These are the activations of a small neural network, seen along a few directions. Each row is one input.
In each table, some parts of the input vary, and every possible input appears once, in random order.
A made-up example of a description, with smaller parts first: one of 8 places around a ring, together with either a single point or one of 9 places around a ring or (one of 3 separate values, together with one of 4 places along a line).
Shared parts are said once, and a part with two or three values counts as separate values.
In the rows, 128 means zero.

Other details of the inputs vary at random and push rows far along two fixed directions, the same in every table; ignore that.

Rows:
R1: [134 113 138 120 130 112 109 137 132 118 116 126 143 131 114]
R2: [138 145 149 126 146 165 104 134 121 149 163 128 167 172  82]
R3: [134 133 112 143 121 142 125 130 111 148 148 125 134 153 128]
R4: [117 130 138 148 105 126  87 120 110 121 121 126 157 157  87]
R5: [137  90 100 138 119  97 176 112 132  99 112 161 119  68 201]
R6: [118 128 141 167 107 133 156 132 136 113 106 130  93  94 138]
R7: [121 144 153  93 141 130 117 142  92 152 157 140 157 149  55]
R8: [ 98 136 108 136 100 120 119  79 121 116 109 134 138 131 151]
R9: [134 132 125 106 155 129 148 138 147 131 130 125 102 112 147]
R10: [141 131 164 120 150 133 133 165 154 126 119 110 104 117 101]
R11: [111 137 122 150 104 124 110 126 116 131 113 115 118 146 110]
R12: [127 117 108 151 113 143 185  87 136 111 134 163 128  76 212]
R13: [140 127 127 140 122 145 103 125 106 138 157 136 174 164 104]
R14: [137 151 130 119 139 155  86 131 109 160 161 112 165 195  81]
R15: [146 116 130 105 145 116  98 130 117 125 137 135 175 155 102]
R16: [143 133 128 104 152 126 122 146 133 138 134 115 121 139 119]
R17: [142 124 127 151 122 145 129 133 113 138 149 137 149 143 120]
R18: [108  94  73 121  93  72 111  74 111 104 103 151 164 119 185]
R19: [123 143 160 145 123 146 107 140 129 127 122 114 125 145  84]
R20: [108 146 125  91 132 122 138 122  97 152 147 139 129 129 103]
R21: [135 123 131 123 131 109 104 166 127 139 117 101 112 149  94]
R22: [128 135 137 120 141 127 164 148 163 125 109 110  69  89 155]
R23: [136 113 142 132 130 115 141 152 145 115 113 124 105  98 132]
R24: [123 136 136 100 145 119  84 144 131 141 126 106 141 169  81]
R25: [145 129 152 115 164 141 166 156 159 123 132 130  95  91 137]
R26: [140 110 103 117 130 100 103 137 107 134 129 126 146 153 120]
R27: [117 151 144 150 119 145 137 149 141 132 117 102  74 119 116]
R28: [137 149 135 140 139 167 168 145 146 146 146 114  82 110 152]
R29: [117 143 153 149 120 146 146 122 144 116 113 125 105 107 127]
R30: [114 153 145 147 122 150 152 140 150 129 112 105  66 105 135]
R31: [ 84 130  94 140  95 117 154  57 135 103 100 153 121  92 200]
R32: [150 116 139 120 148 127 149 149 142 119 129 132 114 102 141]
R33: [129 130 136 123 138 125 161 153 160 125 109 109  67  88 156]
R34: [138 134 133 130 131 151 107 114 112 140 156 137 180 165 105]
R35: [124 145 117 119 134 151 102 109 114 151 157 128 165 175 112]
R36: [136 144 128 149 131 161 178 144 144 142 146 119  74  98 164]
R37: [140 120 113 102 140 111  91 133 112 136 136 122 156 164 111]
R38: [109  74  31 110  82  51  91  27  77  96 116 184 228 139 211]
R39: [153 116 142 132 147 130 173 163 151 117 128 129  83  77 152]
R40: [129 123 147 106 143 118  84 139 130 128 126 122 163 162  77]
R41: [145 118 156 136 139 121 133 180 143 128 115 109  96 116  98]
R42: [ 90 117 103 142  91 111 125  48 120  95 105 168 171 113 173]
Description of these inputs: one of 2 separate values, together with either a single point or (one of 4 places along a line, together with one of 5 places along a line).
Q: Changing only the choice among 2 separate values turns R3 into R17. The same change can be made to R16. Which row results?
A: R15
Q: Changing only the choice among 2 separate values turns R26 into R5. The same change can be made to R20. Which row results?
A: R7
Q: Start at R11 and move only the place on the line of 5, one step at a time. The first step leads to R27. Which rows follow, in order?
A: R30, R8, R31
Q: Start at R2 and move only the place on the line of 4, one step at a time. The first step leads to R25. Which rows follow, in order?
A: R40, R42
